Each row below holds a small network's activations on one input, seen along a few directions.
Each table varies a few parts of the input and shows all the possible inputs, shuffled.
Descriptions start from the smaller parts, as in this example, which fits no table here: one of 6 places along a line, together with either a single point or one of 9 places along a line or (one of 2 separate values, together with one of 8 places around a ring).
Shared parts are said once, and a part with two or three values counts as separate values.
In the rows, 128 means zero.

Other details of the inputs shift rows strongly along two fixed directions, in all tables alike. That doesn't count.

A family of inputs:
x1: [127 127 138 134 151 118 116 149 120 126 136 152]
x2: [ 96 127 128 172 108  90 179 127 206 145 123 152]
x3: [134 151 142 196 154 111 120 219 167 108 186 207]
x4: [130 119 113  83 114 112 133  73 101 128 100  76]
x5: [124 142 127 146 114 164 115 141 150 109 177 122]
x6: [160 153 127 127 121 132 122 129 112 101 141 143]
x7: [ 95 133 131 183 103  98 184 147 205 135 131 171]
x8: [144 146 139 162 134 161 118 178 157 135 119 141]
x9: [142 142 127 144 113 121 136 145 152 104 142 161]
x10: [101 106 116 126 106  91 179  82 163 161 100 104]
x11: [155 180 133 154 131 148 109 183 136  84 176 184]
x12: [108 129 120 125 103 121 148 119 150 135 121 135]
x13: [138 142 142  92 136 151 104 129  78 113 134 138]
x14: [133 116 134  95 146 135 112 121  70 120 116 126]
x15: [ 98 105 124 122 138  94 130 124 127 148 116 110]
x16: [ 87 115 119 122  97 103 176  85 159 169  97 106]
x17: [ 95  97 120 137 120  86 168  89 158 170  93 113]
x18: [ 81 111 147 147 120 136 137 126 173 155 155 109]
x19: [104 127 118 130 110 110 162 112 157 150 124 123]
x20: [161 124 114  77 149 129  89 100  53 104 119  89]
x21: [119  95 113 102 135 100 148  76 114 156  95  91]
x22: [145 146 139  96 136 145  99 126  80 119 138 130]
x23: [194 154 121 141 128 175 108 153 114  96 115 127]
x24: [160 142 132 134 122 169 101 135 120  85 177 119]
x25: [169 137 125 121 145 137  96 149  94  89 146 155]
x26: [140 119 131  99 146 128 106 118  72 126 119 119]
x27: [126 107 129 161 139 136 135 146 150 162  83 114]
x28: [108  92 117  96 133 100 148  62 119 163  81  90]
x29: [174 151 118 117 124 185 107 138 102 114 103 107]
x30: [ 67  83 129 139 119  81 166 111 171 178  93 127]
x31: [131 135 136 104 139 132 116 132 107 129 143 131]
x32: [130 100 134 105 147 155  89 106  84 128 146  84]
x33: [125 164 124 157 116 121 125 172 157 104 165 156]
x34: [ 84 127 135 140 119  98 138 140 166 151 134 130]
x35: [109 111 133 185 130 128 134 146 181 130 167 131]
x36: [155  99 113 110 135 146 127  87 103 155  57  68]
x37: [133 127 134  81 129 141 102 115  85 124 124 122]
x38: [131 165 133 162 117 141 137 179 153  98 164 187]
x39: [159 143 132 133 146 138 110 152  98  93 145 163]
x40: [147 134 134  62 144 151  91  99  57 120 122 106]
Description of these inputs: one of 5 places around a ring, together with either one of 2 separate values or one of 6 places along a line.
- Changing only the place on the ring of 5 turns x36 into x29. The same change can be made to x20. Which row results? => x33
- Changing only the place on the ring of 5 turns x10 into x21. The same change can be made to x7. Which row results? => x39
- Change only the place on the line of 6 in x11. List by row number the other rows that result. => x12, x16, x19, x33, x38
- Change only the choice among 2 separate values in x32. List by row number the other rows that result. => x27
- Change only the choice among 2 separate values in x29. List by row number the other rows that result. => x5

A family of inputs:
x41: [138 111 126 122 136 139 116 112 101 123 127 114]
x42: [ 62 104 141 210 113  89 178 160 240 179 124 163]
x43: [142 125 122 119 135 138 115 118 108 126 126 101]
x44: [125 118 132 101 142 115 104 126  98 130 123 124]
x45: [129 115 127 130 139 103 147 117 114 140 111 135]
x46: [ 98 154 130 171 118 104 149 168 187 124 159 181]
x47: [132 136 121 109 117 150 122 111 111 122 131 111]
x48: [131 127 123  97 127 155 124 110 100 138 116  99]
x49: [142 138 126 111 133 117 104 132 107  97 159 140]
x50: [161 121 121 113 142 138 119 128 110 133  94 123]
x51: [137 121 113 102 125 140 129  90 109 133 125  85]
x52: [128 121 125  81 118 120 147  78  88 141  96 107]
x53: [121 117 132 126 126 125 136 104 140 126 131 115]
x54: [168 165 122 149 118 154 112 169 124  83 134 152]
x55: [143 126 113 137 114 122 139 115 142 121  97 109]
x56: [141 120 116 121 140 143 122 120 104 127 129 103]
x57: [141 134 125  81 116 150 117  86  88 125 116  78]
x58: [112 131 136 202 137 120 140 184 190 115 165 182]
x59: [132 126 128 122 127 103 149 106 124 134 120 134]
x60: [109 110 124 129 132 127 141 120 143 163 108 103]
x61: [105 124 117 122 108 133 154 107 147 148 120 104]
x62: [132 129 128 108 114 149 122 108 108 119 132 117]
x63: [ 74 106 125 119 103  91 162 106 155 151 126 119]
x64: [138 119 119 122 138 140 116 116 104 125 127 108]
x65: [145 163 140 133 140 137 111 167 112 106 150 172]
x66: [114 119 135 123 117 139 133 118 131 142 119 124]
x67: [124 112 113 163 122 112 152 131 157 137  87 117]
x68: [142 122 127 113 124 139 117 102 111 117 136 112]
x69: [160 151 133 157 144 144 102 167 122  97 163 140]
x70: [116 130 119 116 129 103 133 105 133 130 131 126]
x71: [145 113 133  82 147 155  96 102  71 125 110  99]
x72: [159 162 140 129 134 160  98 161 110 102 154 137]
x73: [118 106 131 134 139 125 134 114 129 132 122 117]
x74: [172 121 118  87 140 153  96 110  63 119  74  85]
x75: [143 175 135 176 118 146 119 194 168  97 183 174]
x76: [119 120 125 128 140 105 138 115 118 139 116 130]
x77: [119 123 128 123 107 137 138 110 135 135 129 119]
x78: [ 94 116 125 132 118  85 166  94 162 158 111 123]
x79: [123 123 136 131 133 127 124 126 136 149 115 104]
x80: [126 118 136 124 140 108 140 126 116 151 103 138]
x81: [118 131 128 128 122 143 129 130 133 139 125 124]
x82: [164 161 134 148 132 144 103 156 131  92 173 138]
x83: [110 108 123 122 134  98 128 119 121 131 127 126]
x84: [141 140 133 148 143 146 104 164 128 121 144 144]
x85: [178 160 121 127 126 155 115 157 117  91 138 157]
x86: [106 132 127 110 129 117 133 120 126 142 117 133]
x87: [ 68 106 124 117  99  86 167  94 164 160 109 116]
x88: [163 147 133 147 129 148 104 154 126  93 175 152]
x89: [178 135 116 137 146 141 115 150 111 103 124 145]
x90: [118 131 130 120 117 138 133 124 138 145 118 110]
x91: [ 94 117 136 147 134  92 153 131 161 167 106 141]
x92: [118 103 125 143 126 123 138 115 137 143 123 118]
x93: [124 123 120 129 120 128 133 106 140 133 132 109]
x94: [121 128 136 117 126 116 148 121 118 145 107 141]
x95: [111 100 111 137 108  96 180  89 184 164  84 109]
x96: [170 160 128 130 133 152  95 150 115  91 168 131]
x97: [148 122 131  80 126 161 104 100  73 127 116 100]
x98: [127 127 132 132 133 133 119 137 137 144 121 113]
x99: [108 149 143 185 117 128 146 175 193 113 167 179]
x100: [137 134 123 136 116 138 134 139 134 127  92 124]
x101: [143 150 141 138 136 160 106 166 121  99 157 163]
x102: [127 131 140 118 132 149 119 129 117 123 128 130]
x103: [137 122 127 110 129 140 119 102 112 114 136 113]
x104: [136 142 123 142 151 116 111 154 118 108 152 158]
x105: [ 85 119 131 172 114  77 158 152 196 131 165 160]
x106: [118 124 128 106 117 144 132 101 119 125 125 114]
x107: [115 110 140 127 140 130 126 123 132 143 113 119]
x108: [138 137 140 135 149 122  94 180 110 103 167 162]
x109: [110 128 130 133 144 107 125 141 138 144 123 143]
x110: [127 113 136 135 132 134 120 133 130 144 123 125]
x111: [ 71  81 121 131 122  74 164 101 154 165 114 108]
x112: [133 147 139 127 134 130 104 174 112  99 169 164]
x113: [125 153 132 129 123 122 134 137 130 118 140 155]
x114: [155 131 121 106 127 146 127 123 111 128  98 127]
x115: [120 128 132  94 127 123 114 122 100 125 126 128]
- Changing only one part turns x81 into x47. The same change can be made to x97. Which row results? => x77
- Changing only one part turns x91 into x76. The same change can be made to x60. Which row results? => x56
- What is each input in this table made of? => one of 5 places around a ring, together with either one of 2 separate values or one of 5 places along a line or one of 8 places along a line
- Change only the choice among 2 separate values in x95. List by row number the other rows that result. => x55
- A walk changes only the place on the line of 5. It starts at x105 and steps to x49. List the rest of the walk in order. => x70, x78, x59
- Change only the place on the line of 8 in x103. List by row number the other rows that result. => x51, x53, x68, x82, x88, x93, x96
- Change only the place on the line of 5 in x111. List by row number the other rows that result. => x45, x76, x83, x104

A family of inputs:
x116: [ 82  95 124 116 116  92 163  73 140 157 110 111]
x117: [113 126 141 187 134 131 136 180 171 147 134 156]
x118: [119 100 106 103 114 118 160  82 127 168  69  98]
x119: [114 131 140 135 125 104 144 137 148 124 148 157]
x120: [128 116 114  67 126 122 126  82  75 131 118 106]
x121: [183 161 137 100 156 153  59 154  57  74 180 149]
x122: [136 153 128 122 125 118 113 151 112  91 155 161]
x123: [150 140 127 186 147 134 116 191 157 111 151 156]
x124: [106 100 127 144 121 105 154 106 168 175  84 103]
x125: [ 83  94 133  98 133 113 133  91 123 159 113 100]
x126: [197 155 120  85 138 164  81 136  46  76 114 122]
x127: [172 128 124  61 157 152  65 104  24  89 150  91]
x128: [ 64 106 144 161 124  97 154 139 174 166 141 140]
x129: [158 151 138 171 135 134 132 184 157 107 141 178]
x130: [108 148 132 135 125 103 141 137 146 129 147 153]
x131: [130 128 117 130  90 169 146  93 159 137 115  75]
x132: [138 139 138 175 148 146 110 192 160 118 144 168]
x133: [141 123 116  76 129 134 135  73  82 149  67  78]
x134: [124 162 133 168  96 156 133 161 186  99 195 145]
x135: [115 102 120 140 121 115 160  95 148 154  86 113]
- Changing only one part turns x125 into x132. The same change can be made to x119. Which row results? => x129
- What is each input in this table made of? => one of 2 separate values, together with either a single point or one of 9 places along a line
- Change only the choice among 2 separate values in x126. List by row number the other rows that result. => x122
